A small network was shown many inputs. Here are its activations along a few directions, one row for each input.
Each table varies a few parts of the input and shows all the possible inputs, shuffled.
A made-up example of a description, with smaller parts first: line(6) and (point or (values(2) and ring(5)) or ring(11)).
Shared parts are said once, and a part with two or three values counts as separate values.

Other details of the inputs shift rows strongly along three fixed directions, in all tables alike. That doesn't count.

Rows:
r1: [ -1   3 -18  25  11   1 -26  -2 -12  -2 -15]
r2: [  9  17  19 -22 -23   2  -4 -26   9 -14   1]
r3: [ 36  37 -52  37  15   4 -26 -23 -30 -13  -6]
r4: [-14 -18  35 -16  -7  -9   0 -16 -19 -42  -9]
r5: [-26 -20 -23  57  32  14  30  58  33  19 -12]
r6: [  9   9 -21  -1  -6  -2 -20   0 -14  18   3]
r7: [ 26  20 -57  37  11  -2 -47  -8 -35  14   7]
r8: [  4 -15  26  -1   8 -10  -2 -17 -15 -52 -28]
r9: [ 28   8 -25 -37 -21   4  -9  -6  -9  54  39]
r10: [-13 -10 -18  27  15  16  24  59  44  55  19]
r11: [ -1 -11  29 -47 -34  -5   2  -3  17  -2  -2]
r12: [-17 -12  27 -12 -16  -4 -14  -9   3 -12  -3]
r13: [-26 -28  15   3   3   2   3 -19  -7 -44 -39]
r14: [-12  -9 -16  65  44  -6 -35 -25 -52 -85 -55]
r15: [-58 -18  35  34  30  -3  58  31  32 -28 -23]
r16: [-12  -9  29 -15 -13  -5 -14  -9   3  -8 -10]
r17: [ 12  13 -52  65  32   0 -56 -17 -41 -23 -22]
r18: [ 36  38 -26 -31 -32   5   0  -6   5  45  38]
r19: [ -2 -11  21 -30 -17   2 -17 -28   0  -4   0]
r20: [  5 -14   6 -15  -7  -1   0  -9  -3 -29 -15]
r21: [-25  -6  31  25  30 -11  21 -17  -7 -57 -30]
r22: [  8  -8  21 -32 -14  -7   5  -4  -2 -14  -2]
r23: [-32 -25  15  24  14   3  37  47  30  -5 -21]
r24: [-30 -24  28  -8 -12  -8   8   0  -5 -42 -20]
r25: [ 34  16  -6 -29 -20  -1 -28  -8   3  37  24]
r26: [ 29  36 -22 -34 -17  -8  -1 -11  -1  51  46]
r27: [ 14  11 -19 -15 -11  -2  -8  11  -8  38  21]
r28: [-23  13  -1  30  23   5  21  29  38  42  15]
r29: [ 25  37 -43  37  25  -5 -39 -35 -25  -6  -8]
r30: [-39 -22 -17  57  34  19  24  51  31  31  -6]
r31: [-14  -5  -3  31  25   7  30  56  16  50  23]
r32: [  9  -5 -13  21  25   5  -6  -8 -22  -1   1]
r33: [-11 -12  30 -36 -17  -7  11   2  -4  -7   2]
r34: [ -7   6  26 -31 -29   5  19 -10  21 -11  -2]
r35: [ 34  14 -21 -35 -27  -3 -16  -4  -4  33  19]
r36: [  5 -18  34 -39 -16  -3  20  -2   9 -10  12]
r37: [ 16  13  24 -31 -20  -1  15 -23  -5 -21   8]
r38: [ 31  41 -52  31  21  -6 -33 -30 -29   7   2]
r39: [  4 -12  23 -31 -19  -1  -8 -12  15  -6   3]
r40: [ -7  -8 -21  19  21  16  37  64  34  56  29]
r41: [  4  10  21 -31 -21   1  24 -10   6 -15   6]
r42: [ -9 -21  32 -47 -21   0  18 -10   1  -1  10]
Description of these inputs: line(6) and (values(2) or ring(5)).
Changing only the line(6) part turns r11 into r22. The same change can be made to r1. Which row results? -> r33
Which other rows agree with r2 in the line(6) part? List them by row number. -> r12, r16, r19, r25, r28, r39

Rows:
r43: [-11 -23  17  -5  -6  11  17  14  10 -20 -16]
r44: [ 37  32 -54  28   8   3 -48   6 -16  57  38]
r45: [-18 -17  26 -40 -32   3  24  17  48  38  19]
r46: [  2 -19  16 -49 -32   4  32  23  29  34  26]
r47: [ 46  50 -17 -47 -34 -10 -45 -82 -41 -10  18]
r48: [-16  10  23 -27 -20  -2  32  -3  11   9  21]
r49: [-22 -25  20 -31 -12  -1  41  34  24  17   6]
r50: [ 20  28 -34  45  41   8  18  35  13  60  41]
r51: [ -3 -11   7   7   0   5 -25 -25  -8 -60 -43]
r52: [-25 -27  25 -31  -7  -4  35  25  13  15  13]
r53: [ 60  28 -29 -60 -33 -16 -65 -66 -44  -5   8]
r54: [-30 -21  24   4 -10   0  12  27  24 -25 -21]
r55: [-43 -20  24  38  23  -5   2  10   2 -35 -40]
r56: [ -1  33 -42  36  16   9  11  19  11  22   8]
r57: [ 17   5 -25  27  24  -9 -31 -14 -49 -22 -13]
r58: [-14 -21  30 -26 -14  10  20  14  16  17  17]
r59: [-40 -18  30   6  -2  -4  15  19  24  -6 -23]
r60: [  3 -14  14 -26 -19   0  -9 -26   3 -31 -24]
r61: [ 30  37 -44  15   2   1  -7 -14 -24   8  11]
r62: [-15 -15  26  13  -6 -13 -39 -42 -21 -89 -56]
r63: [ 18  -2 -29  31  26   5 -27 -23 -31  -9  -9]
r64: [-20 -10 -20  71  42   7   4  46   0  11   0]
r65: [ -9 -13  24 -48 -29   5  18   9  34  46  31]
r66: [ 20 -11  17 -75 -40  -3   7 -14   0  29  39]
r67: [ 16  21 -61  32  18   5 -16  30  12  78  28]
r68: [-12  19  -7  33   8  -2  -9 -34 -10 -50 -36]
r69: [ 24  22  -5  24  23  -6 -21 -40 -22 -63 -39]
r70: [ 21   6 -31  33  17  -2 -37 -10 -45 -17  -2]
r71: [ 12  12  48 -59 -28 -12   6 -39   8 -22   7]
r72: [-38 -32  16  28  32  -5  14   7  -6 -37 -32]
r73: [ -4  -7 -31  58  28   6  -4  35  -9  -9 -15]
r74: [-46 -27  15  33  28  -4  10  12  10 -32 -37]
r75: [-13   0  28 -17 -11 -10   9 -45 -25 -76 -28]
r76: [-21 -16  34 -38 -28  12  20  19  39  36  25]
r77: [ 16  24 -38  50  44  13  31  53  16  64  39]
r78: [ 14  -3  19 -54 -34 -10   1  -5 -11  10  12]
r79: [ 89  67 -40 -43 -25 -10 -53 -58 -26  47  51]
r80: [-14 -11  35   8  13  -2  48  18  23 -32 -19]
r81: [-25 -12 -13  68  50   2   6  30 -12   2 -18]
r82: [ 13   2 -48  56  34  19  -6  35 -10  35  16]
r83: [ -4  -9  23 -19 -22   6 -20 -29   6 -27 -21]
r84: [-17  -9  29 -47 -34  -2  28  34  35  41  19]
What is each input in this table made of? -> ring(6) and (values(2) or ring(5))
Changing only the ring(6) part turns r73 into r64. The same change can be made to r43. Which row results? -> r58
Changing only the ring(6) part turns r83 into r51. The same change can be made to r67. Which row results? -> r53
Which other rows does r50 become when the values(2) part takes its other values? List them by row number. -> r48
Which other rows does r82 become when the ring(5) part takes its other values? List them by row number. -> r52, r57, r66, r70
